Each row below holds a small network's activations on one input, seen along a few directions.
In each table, some parts of the input vary, and every possible input appears once, in random order.
A made-up example of a description, with smaller parts first: ring(5) and (point or ring(11) or (values(2) and line(6))).
Shared parts are said once, and a part with two or three values counts as separate values.
In the rows, zero is written as 128.

Other details of the inputs shift rows strongly along three fixed directions, in all tables alike. That doesn't count.

Rows:
r1: [124  97  73 146  47  78  75 153 101 104 100 153 117  91]
r2: [103  86 165  89 141 184  93  96 111  73 139 136 159 153]
r3: [178 142 178 129 126 151 154 166 138 155 129 111 144 129]
r4: [179 106 183 107 109 160 168 181 122  97 109 183 113 132]
r5: [195 119 180  89 113 137 168 196 115 101 114 176  90 127]
r6: [123 111  47 151  46  51  97 159 114 119  89 170  89  85]
r7: [ 54 143  78 150 146 119  69  67 132 151 156  63 158 125]
r8: [108 106  47 145  59  62 108 152 116 107  92 181  81  96]
r9: [ 22 112  97 120 181 142  79  20 141 123 170 101 148 163]
r10: [131 196 114 168 167 111 167 119 164 211 144  68 131 123]
r11: [181 146 164 135 134 132 176 154 150 160 120 132 131 131]
r12: [176 151 167 133 136 159 173 166 129 139 118 118 139 126]
r13: [126 104  51 156  49  48  93 153 107 116  87 172  95  87]
r14: [165 142 180 117 145 173 164 158 130 129 125 120 146 135]
r15: [169 135 180 116 138 151 164 146 150 151 132 133 131 143]
r16: [200 101 201  74 104 139 127 186 114 101 123 157 120 134]
r17: [191 114 191  78 121 148 161 188 117  93 122 175  93 136]
r18: [176 159 165 101 151 123 184 167 149 156 132 134  94 139]
r19: [111  99 147 105 127 161 101 118 107  86 128 138 149 137]
r20: [155 134 188 113 156 181 175 145 138 125 137 135 130 148]
r21: [ 52 143  73 153 144 111  67  68 128 153 156  63 157 123]
r22: [140 217  87 199 167 105 196 137 154 207 129  66 121 105]
r23: [ 89  75 170  84 150 189  99  82 118  66 151 156 145 165]
r24: [ 21 108 128  70 206 175  42  11 115  84 190  69 167 169]
r25: [100  88  71 136  75  78  95 130 110  95 102 184  97 111]
r26: [101  93  60 133  66  77 100 134 116  96 101 183  90 108]
r27: [126 202 100 176 176 105 187 124 166 210 138  75 117 125]
r28: [169 135 180 113 136 151 165 153 150 151 132 133 128 142]
r29: [103  83 164 100 149 175 107  93 113  77 140 155 143 157]
r30: [157 128 186 109 158 164 179 133 151 134 134 148 131 159]
r31: [178 147 176 131 141 162 172 163 127 138 118 121 145 129]
r32: [118 115  48 120  68  46 101 156 110 106 103 173  63  95]
r33: [114 111  46 162  58  73 110 152  99  97  92 173  87  85]
r34: [111 194 103 162 171 111 177 120 165 200 144  80 116 128]
r35: [161 132 193 107 152 187 158 147 129 120 132 120 152 145]
r36: [108  89 170  57 153 169  81  98 104  64 151 132 141 155]
r37: [108  89  71 138  71 100  83 128  89  72  96 164 126  99]
r38: [120  95 151 112 134 162 103 107 109  85 126 136 159 141]
r39: [167 143 179 129 150 164 183 154 136 137 128 137 127 138]
r40: [ 11 102 105 103 185 158  71  13 142 112 179  99 150 172]
r41: [151 219  90 199 142  95 169 152 156 228 132  42 134  96]
r42: [147 218 102 154 163  88 150 144 152 210 151  36 121 106]
r43: [173 139 177 122 142 145 172 145 149 152 127 134 135 142]
r44: [177  88 202  98 124 179 164 157 119  80 116 189 129 149]
r45: [ 99  76 163  88 148 166 111  80 131  83 140 166 142 168]
r46: [117  80 173 100 126 164  80 103 115  96 141 134 164 150]
r47: [ 17 108 102 111 184 152  76  15 142 116 175  99 150 168]
r48: [ 25 113  99 123 177 135  59  19 137 132 173  84 162 156]
r49: [129 203 101 183 176 124 188 121 153 191 137  72 129 116]
r50: [ 35 118 106  81 184 127  51  29 136 119 186  81 137 159]
r51: [182  87 202  85 106 158 146 164 133 104 118 183 125 148]
r52: [106 108  54 153  63  78 104 152  98  94  96 173  90  89]
r53: [181 145 180 138 133 144 154 164 135 161 128 110 149 129]
r54: [136 205 101 182 172 128 174 125 145 190 130  53 150 110]
r55: [149 213  92 197 149  98 167 142 154 219 132  47 144 100]
r56: [ 99  74 172  78 134 163  86  90 126  90 147 156 146 162]
r57: [183  87 199  94 118 157 165 163 133  99 111 196 120 153]
r58: [152 231  80 205 157  98 189 158 143 215 117  45 131  91]
r59: [143 113  47 176  33  44  87 171  98 120  81 152 110  71]
r60: [132 120  42 129  53  30  91 164 107 118  97 162  70  82]
r61: [190 152 166 140 133 125 180 164 151 170 118 129 127 130]
r62: [ 60 143  72 162 152 114  72  54 131 152 153  60 167 125]
r63: [104  96  67 150  73  88  97 136  95  85 100 176 101  98]
r64: [116 102  63 152  66  84  87 145  88  88  90 158 118  89]
r65: [193  89 208 105 104 160 130 173 117 105 115 161 149 139]
Each input here is: ring(5) and (values(2) or line(11)).
Changing only the ring(5) part turns r45 into r54. The same change can be made to r25. Which row results?
> r64
Changing only the ring(5) part turns r39 into r46. The same change can be made to r23. Which row results?
> r1
Start at r33 and move only the ring(5) part, one step at a time. The first step leads to r12. Which rows follow, in order?
> r41, r15, r47
Change only the line(11) part in r15. List by row number the other rows that result.
> r6, r10, r11, r13, r28, r43, r48, r51, r56, r61
Change only the values(2) part in r17. List by row number the other rows that result.
> r5
Change only the values(2) part in r24. List by row number the other rows that result.
> r36

Rows:
r66: [ 92 131 101 130 142 121  96  96 113 120 139 103 140 122]
r67: [128 126 182  98 186 177 116  90 132 123 160  91 164 162]
r68: [ 86 132  96 135 130 130 100  99 128 123 138 104 140 120]
r69: [ 84 127  95 154 136 120 116  97 132 128 137 122 133 128]
r70: [113 142 130 132 151 138 132 106 140 147 140 107 145 136]
r71: [108 146 120 132 149 146 128 109 138 141 141  92 144 130]
r72: [ 98 156  45 135 118  57 130 128 138 149 127 133  65 109]
r73: [114 136 138 125 142 135 111 115 141 158 147  95 143 139]
r74: [182 212 100 186 133  91 209 182 155 219 109  87 114  95]
r75: [147  85 109 126  80  98 113 152 111  91  91 184 111 119]
r76: [103 141 126 144 152 153 146 108 135 140 141 111 131 135]
r77: [165 100 206  84 135 186 140 153 115  89 126 152 144 153]
r78: [ 89 123  98 138 141 114 106  85 131 126 132 117 138 134]
r79: [ 96 125 106 128 126 115  84  92 125 132 146  98 144 129]
r80: [112  86  93 139  67 111 106 145 102  81 100 185 103 105]
r81: [165 102 208  86 134 186 139 154 116  88 127 153 144 151]
r82: [133  88  96 121  75  93  78 139  94  81 105 161 116 104]
r83: [127  82 105 117  61  94  72 137 101  87 112 165 121 110]
r84: [222 154 185 139 123 140 212 197 144 155 100 160 116 125]
r85: [156 180 132 156 134 111 156 162 154 199 131  84 126 114]
r86: [159  87 205  99 135 181 151 142 130  94 129 174 141 161]
r87: [188 144 123 146  83  93 159 202 110 130  93 151 104  89]
r88: [ 89 128 144  80 180 145 129  85 151 127 167 128 106 165]
r89: [115 141 125 140 158 139 142  98 139 145 134 116 138 137]
What is each input in this table made of?
> values(2) and (point or line(11))
Start at r76 and move only the line(11) part, one step at a time. The first step leads to r86. Which rows follow, in order?
> r89, r75, r74, r71, r77, r66, r67, r79, r73
Change only the values(2) part in r82. List by row number the other rows that result.
> r67
